Each row has a name. After each piece below comes the name of the row it's from, unless a question asks for something else. Each question is about the rows just above it. Places in a row count from 0.

kete: [2.63 3.28 2.24 2.17 3.27 2.77]
bip: [2.18 0.57 1.77 5.20 3.46 6.16]
rebo: [4.11 3.48 2.19 3.01 1.98 3.85]
Zesaz: [2.54 5.85 2.29 0.72 6.50 2.21]
bipev: [2.88 2.23 2.54 3.34 2.12 3.00]
Bidad: [1.55 3.32 2.22 0.70 8.13 2.04]
Rig: [1.43 7.00 3.15 1.60 4.89 1.54]
Lotan: [3.55 1.34 1.62 3.25 3.16 6.85]
zapi: [0.41 0.56 4.18 2.61 5.19 0.72]
dev: [1.43 3.00 3.15 1.60 4.89 1.54]
Zamov: [3.66 4.52 1.89 1.10 4.97 3.09]
Where in the named rows is [3.27]? => kete, 4
Where in the named rows is [5.20]? => bip, 3
Row and place of [5.19] in the named rows: => zapi, 4
[3.55] is at row and place => Lotan, 0
[3.34] is at row and place => bipev, 3
[2.18] is at row and place => bip, 0

fizol: [ 0.61 -4.64 -1.81  0.69  2.57  0.36 -2.34  0.56  1.60  2.14 -1.25 -0.99
 -3.87  1.70  2.06 -0.05  1.43  3.82]
Gada: [ 1.81  0.50 -0.94  0.05  3.19 -0.76 -2.71  2.11  2.52 -2.12 -3.69 -0.36
 -4.69 -0.60 -2.22 -3.31 -2.55  6.60]
mamub: [ 1.70 -1.70 -0.88  1.05  2.97 -0.29 -2.02  1.76  2.06  0.28 -3.64 -0.98
 -2.74  0.22 -1.03 -1.44 -1.74  5.83]
Vulob: [ 0.24 -2.79 -0.41  0.59  4.94 -1.37 -1.87  0.97  4.13 -1.13 -1.72 -1.82
 -1.06  0.94 -0.51  0.14  1.15  1.66]
bapes: [ 0.80 -1.55 -2.75  0.10  3.38 -1.38 -3.91 -0.83  2.02  0.02 -4.04  1.15
 -1.27  1.48 -1.56  0.05 -0.29  2.62]
rad: [-0.19 -2.94 -1.88  0.65  5.27 -1.97 -1.81  0.23  2.63  1.67 -2.94 -0.31
  0.56  3.39 -0.50  3.55  0.53  2.04]
non: [ 2.60 -3.12 -0.86  2.77 -0.10 -3.48 -1.35  0.70  3.64 -0.48 -4.42  1.28
  3.28  1.80  0.44  0.34  1.95  2.39]
Kerif: [ 1.46 -1.68 -0.65  0.47  1.93 -2.65 -1.85  1.84  5.03 -3.23 -2.56  0.28
 -1.38  0.08 -0.31 -1.29  1.56  3.31]
nimil: [ 1.65 -3.89  0.42  3.23  1.55  0.75 -4.10 -1.58  2.83  2.36 -3.96  0.38
 -0.64  0.20 -0.99 -2.09  1.29  0.78]
Vonu: [ 1.55 -3.40  2.50  3.10 -2.72 -0.52 -0.59  1.82  4.95  0.35 -2.69 -2.16
  0.12  0.14 -0.53 -1.04  0.91  1.87]
Dasof: [ 2.24 -2.93 -2.83  0.91 -0.21 -3.74 -2.36  0.46  2.59 -2.21 -3.89  2.58
 -0.45  1.70  1.42 -0.23  2.30  1.30]
Row and place of [1.29] in the named rows: => nimil, 16
Where in the named rows is [0.08]? => Kerif, 13
[-2.71] is at row and place => Gada, 6
Where in the named rows is [0.20]? => nimil, 13

nor: [-1.90 -0.10 -4.50 -0.10 -0.47]
fila: [-1.90 -0.09 -4.50 -4.29  3.96]
pupef: [-1.90 -0.09 -4.50 -4.29 -0.16]
Goteg: [ 4.22 -4.51 -4.64 -5.01  5.58]
[-4.64] is at row and place => Goteg, 2
Where in the named rows is [-0.47]? => nor, 4
Where in the named rows is [-5.01]? => Goteg, 3
[ 4.22 -4.51 -4.64 -5.01  5.58] => Goteg
Row and place of [-0.16] in the named rows: => pupef, 4

femif: [-3.18  3.09  1.67 -0.69]
purab: [-5.27  3.71 -0.16 -5.68]
Zus: [-4.19  5.83 -3.01 -4.68]
suli: [ 0.16  5.84 -0.48 -5.27]
Mot: [-0.92  3.12  1.83 -0.83]
vadug: [-1.31  3.26  0.69 -3.27]
derez: [-3.72  0.78  1.76 -1.96]
pezo: [ 0.75 -3.12 -0.39 -2.14]
Piluv: [-0.57  4.33  0.22 -3.54]
bogev: [ 0.75 -3.12 -0.39 -3.19]
dig: [-1.92  3.92  0.56 -0.82]
nabe: [-3.35 -1.00  6.38 -1.87]
[-4.68] is at row and place => Zus, 3
Where in the named rows is [-0.83]? => Mot, 3
Where in the named rows is [5.83]? => Zus, 1
[-3.18] is at row and place => femif, 0

Tobu: [ 3.87 -0.93 -0.48  2.37 -0.35 -1.41  0.06  0.06 -0.10 -0.16 -1.86 -0.04
  3.62  1.66 -0.61  3.63  0.65 -3.46  1.43  0.45 -7.30]
muli: [-4.26  0.91  5.01 -2.69  0.43 -2.62 -0.20 -2.70  0.28  0.72 -0.40 -1.21
 -4.86  1.96 -3.08  4.05  3.28  3.37  0.81 -0.78  1.59]
Nafez: [ 0.65  0.76 -0.67  0.84  2.45  0.16 -4.96 -2.52 -1.99 -1.22  0.71 -0.62
 -0.61  5.00 -3.30 -0.66  1.44 -0.46 -2.55  1.85 -0.92]
Row and place of [-0.66] in the named rows: => Nafez, 15
Row and place of [-0.93] in the named rows: => Tobu, 1
Row and place of [3.62] in the named rows: => Tobu, 12
Row and place of [-0.67] in the named rows: => Nafez, 2
Row and place of [3.37] in the named rows: => muli, 17

denez: [ 2.26  0.88  4.13  5.05 -6.06  0.89  3.07  6.46 -1.26 -3.57 -0.65  4.05
 -5.75  0.22  0.29 -3.18  0.56  2.91  2.65  0.26  3.84  0.40]
zam: [ 2.26  0.88  4.13  5.05 -6.06  0.89  3.07  6.46  7.80 -3.57  1.25  4.05
 -5.75  0.22  0.29 -3.18  0.56  2.91  2.65  0.26  3.84  0.40]
karu: [-0.33 -3.02  2.11 -2.96 -1.00 -1.11 -0.07  4.39  2.01 -3.57 -4.47 -0.34
  2.44  6.15 -2.58 -0.96  3.39 -5.55  5.01  4.43 -3.19 -1.25]
busol: [ 2.26  0.88  4.13  5.05 -6.06  0.89  3.07  6.46  7.80 -3.57  1.25  4.05
 -5.75  0.22  2.64 -3.18  0.56  2.91  2.65  0.26  3.84  0.40]
Where in the named rows is [-1.25]? => karu, 21
Which row holds [-0.33 -3.02  2.11 -2.96 -1.00 -1.11 -0.07  4.39  2.01 -3.57 -4.47 -0.34
  2.44  6.15 -2.58 -0.96  3.39 -5.55  5.01  4.43 -3.19 -1.25]? => karu

